These are the activations of a small neural network, seen along a few directions. Each row is one input.
In each table, some parts of the input vary, and every possible input appears once, in random order.
A made-up example of a description, with smaller parts first: one of 8 places around a ring, together with either a single point or one of 11 places around a ring or (one of 3 separate values, together with one of 6 places along a line).
Shared parts are said once, and a part with two or three values counts as separate values.

Other details of the inputs vary at random and push rows far along two fixed directions, the same in every table; ignore that.

Table:
row 1: [ -7  -7 -58  17   9  -2  -2   6  -6 -13 -20   6 -32]
row 2: [ -7 -21  -8   3   1  -5  -5  10 -25   1 -33  20 -16]
row 3: [-24 -31  27 -25  10 -34 -34 -22 -48 -15 -35 -15 -26]
row 4: [ 35  17  -4  26 -65  45  42  26  90  10  52  27  45]
row 5: [  2 -25  79  -8 -21  -9  26  16 -11  12   0 -24  12]
row 6: [  9 -12  67 -11  29  -1  -6   3 -10  14 -19 -12  26]
row 7: [ 10  20 -39  15  28  29   3  22 -14 -15   6   4 -27]
row 8: [ 19  22   1  11 -36  30  45  12  55  -4  23  16 -25]
row 9: [  3  -5  78 -10 -70 -61  15  14  34  17  35  -2  92]
row 10: [  9  20 -73  21  30  46   0   6  -6 -20 -15  -1 -68]
row 11: [ 35  44  11  12 -81  13  44  19  91  -2  86  19  14]
row 12: [  3   7 -90   1  51  21 -26 -46  20  -6 -15  15 -32]
row 13: [ 11  -5 -12   7  46  24 -21   6  -6   1 -15 -18   5]
row 14: [ -4 -22  22  11  -2 -40   3  22 -14  12  -3 -11  62]
row 15: [ 10   4  39 -20 -13 -22  23  30 -26  17  31 -29  46]
row 16: [ 43   3  -4  25 -52  47  28  16 103  17  51  22  41]
row 17: [ 19  33 -37  -1 -22  34  26   3  54   3  40  -5  23]
row 18: [ 16  43 -32   8 -22  34   8  -9  37 -21  16   9 -62]
row 19: [-15 -53  16   3   6 -34  -8   9 -44   2 -22 -27  10]
row 20: [ -9 -31  21  -2  34   1 -14  12 -68  -3 -32 -45 -16]
row 21: [-31  -3  30 -14   7 -44 -23  -7 -36  14 -12 -12  42]
row 22: [-10  53 -61   3  39  52 -27 -26   5 -16  -6   7 -52]
row 23: [  6  -6  39 -19 -23 -22  26  22 -30  25  16 -44  37]
row 24: [-11   1   7  -4  21 -20   6   2 -21 -14 -17  33 -15]
row 25: [-21 -44  52 -16  -3 -35   2  -2 -28   0 -29  -7   4]
row 26: [-30  23 -55  -6  38  -4 -32 -21 -36 -15 -15  23 -50]
row 27: [ -6   8 -34  -3  50   1 -54 -46   2 -22 -35  20 -39]
row 28: [ -7 -19  50  -6 -37 -41  27  19   7   9  -5   7  24]
row 29: [-10 -48  18   0  -6 -11  -9   1 -28   4 -29   3  -1]
row 30: [ -4  -9 -29  13 -92  -2  29 -12  90  14  65   6   9]
row 31: [ 16 -10 -20  16 -20  54  15   3  30  -4   7  10 -33]
row 32: [ -9  51 -60   1  32  43 -15 -14  -8 -16  13  14 -67]
row 33: [ 40  29  12   8 -66  26  20  -1 118   8  69   7  35]
row 34: [ -2  12 -90  21  37  15 -11  -1  -4 -28 -10  32 -49]
row 35: [-25   9  38 -20  21 -12 -20   4 -76  12 -21 -39 -14]
row 36: [ -4 -20  15 -18   6   0   6  -6 -40   7  -3 -46  -3]
row 37: [ -9   2 -33  -8  25 -15  -9 -18 -19  -1 -14  -2  15]
row 38: [-12   1  10   4  25 -14   0 -14  -8 -13 -32  26   2]
row 39: [ -9   2  46 -17  22  -6 -28  -2 -18  23   0 -32  33]
row 40: [ -1   8 -53  16  51  24 -20 -43  34 -21 -33  42 -50]
row 41: [ 15   3 -30  29 -35  15  20   2  59   0  16  44  26]
row 42: [ 15  29   9  12  -5  33  28   1  44 -10  10  21   0]
row 43: [ 13 -26   4  19  -6  -4  -6  -4  31  16  -3  23  36]
row 44: [-13  -3  51 -20  -3 -57 -14   6 -45  -6  -4   4  21]
row 45: [-14  21 -57   6  17  52 -18 -33   1 -14   0  -9 -82]
row 46: [  5 -16  81 -15 -44 -19   8   8  -5   8  21 -38  17]
row 47: [-18  -3 -14  -3  27 -15 -39 -30   2  11  -8   0   7]
row 48: [-10  -8  -3 -18  14 -39   1   2 -45   4   1  -5  21]
row 49: [  3 -35  26  12   7 -39  -9  11   2  20  -1 -17  63]
row 50: [ 21  31   2  11 -24  28  43  15  50  -9  38  31 -14]
row 51: [  6 -17  49  -4  -2   2   5  30 -46  15 -22 -12   7]
row 52: [-19  11 -38 -12  21  -8 -31 -24 -23 -31 -40  16 -68]
row 53: [-40  -9   5 -21  14 -37 -27  -9 -63   4 -33 -15 -15]
row 54: [ -3 -18  17   4   6 -23  -2  19 -39   4 -15  27  17]
row 55: [ 18 -11  60   0 -21  -4  23  41 -22  17  17   2  43]
row 56: [ 24  44   0   7 -38  27  14  -4  66 -10  39  11   5]
row 57: [-17 -40   1 -17  -3 -32   0 -18 -36   6 -10 -29   7]
row 58: [ 10  25 -71  -7  56  53 -20 -30  19 -12  -9  -3 -35]
row 59: [-14 -18  -5 -19   2 -38   3  -3 -44  10 -16 -21   8]
row 60: [  0  -3  29   0  31  -3  -9  26 -44   5 -18 -29  34]
Each input here is: one of 2 separate values, together with one of 5 places along a line, together with one of 6 places around a ring.
The inputs of row 31 and row 4 match in every part but the place on the line of 5. If row 46 is changed in the same way as row 31 into row 4, which row does it become?
> row 56
The inputs of row 50 and row 8 match in every part but the place on the line of 5. If row 11 is changed in the same way as row 50 into row 8, which row does it become?
> row 18
A walk changes only the place on the line of 5. It starts at row 19 and steps to row 1. List the rest of the walk in order.
> row 34, row 14, row 49
Change only the choice among 2 separate values in row 60. List by row number the other rows that result.
> row 14
Change only the place on the ring of 6 in row 47. List by row number the other rows that result.
> row 12, row 27, row 40, row 43, row 49
Change only the choice among 2 separate values in row 7. List by row number the other rows that result.
> row 34

Table:
row 61: [ 36  34 -21  19 -63  51  40  22 102   6  66  14   7]
row 62: [ -2  10 -24   7   8   9  -8  -9  19 -11  -2  13 -16]
row 63: [-3 -4 -6  4 -7  2 -1  1  0 -2 -4  4 -3]
row 64: [ -4  13 -37   0   8  10  -7 -16   8  -9  -4   9 -28]
row 65: [ -8 -15   9  -4  43 -12 -25  -5 -49  -1 -33 -12  -2]
row 66: [ -8 -13  24  -2   4 -15  -6   9 -21   8 -13  -7  21]
row 67: [  4   8 -36  10 -16  17  13  -4  31  -8   8  17 -15]
row 68: [  9   2   5   3 -31  -6  17   0  43  13  27   0  32]
row 69: [  7   8  -8  10 -29   0   9   1  39  -3  24  13   9]
row 70: [-16  -9   5  -8  36 -10 -23  -4 -45   1 -24 -11  -2]
row 71: [  2   7 -23   8  11  12  -9 -16  20 -12  -4  11 -14]
row 72: [ -1 -22  44  -6 -18 -34   4  19 -20  14   5 -19  40]
row 73: [-16  -3  10 -11  33 -14 -29 -10 -52   0 -30  -8  -8]
row 74: [ -8  -1 -15  -3  37   3 -16 -11 -24  -7 -27  12 -25]
row 75: [ -1   8 -47  10  27  19 -14 -10   4 -13 -13  12 -34]
row 76: [ -3 -17  29  -2   8 -15  -7   0 -17   9  -9  -2  19]
row 77: [ -9  -6  24  -8   6 -19 -11   2 -17  11  -7 -11  20]
row 78: [-16 -11  15 -12  30 -17 -25  -9 -49  -8 -33  -9 -17]
row 79: [ -2   4 -28   2   9  11  -3 -10   4 -11  -8  19 -29]
row 80: [  5   1   7   2 -37 -11  18   6  37   0  26   6  20]
row 81: [ 47  24   8  13 -81  38  59  24 109  13  79   7  44]
row 82: [  6   3  31 -14  43  20 -22   4 -52  -2 -30 -21  -9]
row 83: [-16  -8   9 -13  25 -13 -23 -12 -44   0 -29 -13 -16]
row 84: [ -4 -23  52  -8 -21 -31   4  15 -18  14   4  -9  37]
row 85: [-14  -8   9  -7  34 -12 -17  -3 -54  -3 -37  -4  -7]
row 86: [  8   6 -13   7 -10   4   7  -8  38  -5  13  11   5]
row 87: [ -6 -22  40 -10 -22 -29   5  12 -17  16  11 -21  36]
row 88: [ -1   8 -46  10  26  26  -7 -18   9 -13 -19  16 -31]
row 89: [ 18  40 -48   8  17  59   7  -3  32 -17  10  15 -50]
row 90: [ -4  11  32  -6  41  12 -19   7 -63  -3 -27 -18 -21]
row 91: [ -1  -6   8  -4 -21 -13  11   6   7   7  18  -6  23]
row 92: [ -2   8 -33   1  10   9  -5 -17   9 -17 -10  11 -36]
row 93: [ 20  47 -55  14   6  62  14  -7  37 -19  17  20 -56]
row 94: [  9  -1  -4   5 -30  -1  20   3  43  10  32   2  32]
row 95: [ -1 -21  44   0 -13 -22   4  12  -8  16  -1 -13  45]
row 96: [ -2 -19  52  -5 -18 -32   3  16 -19  16   4  -6  40]
row 97: [ -7   3 -17  -1  32   5 -24 -20 -18  -4 -22   0 -17]
row 98: [ -1  -1  17  -6 -14 -17   6   4  11  13  10  -6  28]
row 99: [  5  -4  -2   1 -42  -6  24   6  36   9  33  -2  21]
row 100: [  0 -16  46  -7 -17 -31   9  14 -14  15   6  -2  38]
row 101: [ 14  -6  89  -6 -58 -15  33  43  10  25  41 -32  61]
row 102: [  2 -10  24   1 -17 -13   6  10  12  12  11   5  25]
row 103: [  9   0 -24   7 -20   3  16   1  29  -2  15   5  -7]
row 104: [ -7 -19  34  -9  23 -20 -10  -2 -36   6 -23  -5  17]
row 105: [-12 -10  33 -13  22 -27 -13   1 -35   1 -22 -10  16]
row 106: [ -4   7 -49  10  11  26  -7 -16   8 -16 -15  15 -46]
row 107: [ -8  -6 -16  -3  24   5 -17 -14 -26 -10 -26   9 -36]
row 108: [  5   6 -10   7 -33   2  10   0  44  -5  24  11   5]
row 109: [  1   5 -37   5  12   9  -4  -7   1 -13  -7   8 -27]
row 110: [ 12  39 -47  10  10  58  13  -7  24 -22   9  12 -59]
row 111: [  6  11 -16   7 -20   1  10  -3  35  -6  18  16   1]
row 112: [ -6 -15  20  -5  10 -14  -9   0 -21   9  -5 -14  24]
row 113: [ -6 -12  41 -10 -22 -30  -1   9 -12  16   7 -16  36]
row 114: [ 4 -6 -7  4  9 -4  1 -1  3  0 -3 -2  7]
row 115: [  4  12 -36   4 -22  12  11 -12  41  -3  18  11 -18]
row 116: [ -4  13 -51   6  20  22 -14 -16   0 -14  -5  14 -35]
row 117: [ -2 -10  18  -4   6 -22  -2   9 -25   5  -7  -9  18]
row 118: [ -9  -3 -22  -2  23   6  -9 -12 -24 -11 -28   3 -32]
row 119: [  1   6 -53   8  14  21  -8 -13   8 -16  -9  11 -46]
row 120: [ 13  -2   0   7 -32  -9  22  16  42  10  29   2  30]
row 121: [-15  -5   2 -11  36 -13 -19  -7 -54  -3 -26  -8  -6]
row 122: [ -4  -9  42 -11 -18 -33   4   9 -14  18   7 -13  42]
row 123: [-1 -1 -5  8 -5  1 -1  2 -1  0 -3  6  1]
row 124: [  1  26 -28   3  33  45   2 -11 -12 -19 -13  -3 -67]
row 125: [-10 -13  19  -9   1 -18  -8   5 -27   6  -2 -12  16]
row 126: [  9  -6   6   3 -44  -6  26   7  42   8  28  11  15]
row 127: [  1 -18  43  -3 -15 -33   3  20 -20  15   5 -16  42]
row 128: [  3  10 -39   7  -4  15   7  -5  33  -3  16  11  -8]
row 129: [-12 -15  29  -9  20 -20  -8   7 -39   6 -26 -11  17]
row 130: [ -1  19 -19   2  34  43 -10  -8 -23 -17 -19  -7 -66]
What is each input in this table made of?
> one of 2 separate values, together with one of 5 places along a line, together with either a single point or one of 6 places around a ring
The inputs of row 110 and row 101 match in every part but the choice among 2 separate values. If row 103 is changed in the same way as row 110 into row 101, which row does it become?
> row 119
The inputs of row 62 and row 105 match in every part but the choice among 2 separate values. If row 113 is changed in the same way as row 62 into row 105, which row does it become?
> row 64
List by row number the other rows that have the choice among 2 separate values and the place on the line of 5 in common with row 118.
> row 92, row 99, row 103, row 115, row 124, row 126
Change only the place on the ring of 6 in row 85. List by row number the other rows that result.
> row 100, row 111, row 117, row 121, row 122
Change only the choice among 2 separate values in row 129. List by row number the other rows that result.
> row 66
Change only the place on the ring of 6 in row 127. List by row number the other rows that result.
> row 69, row 73, row 96, row 116, row 123
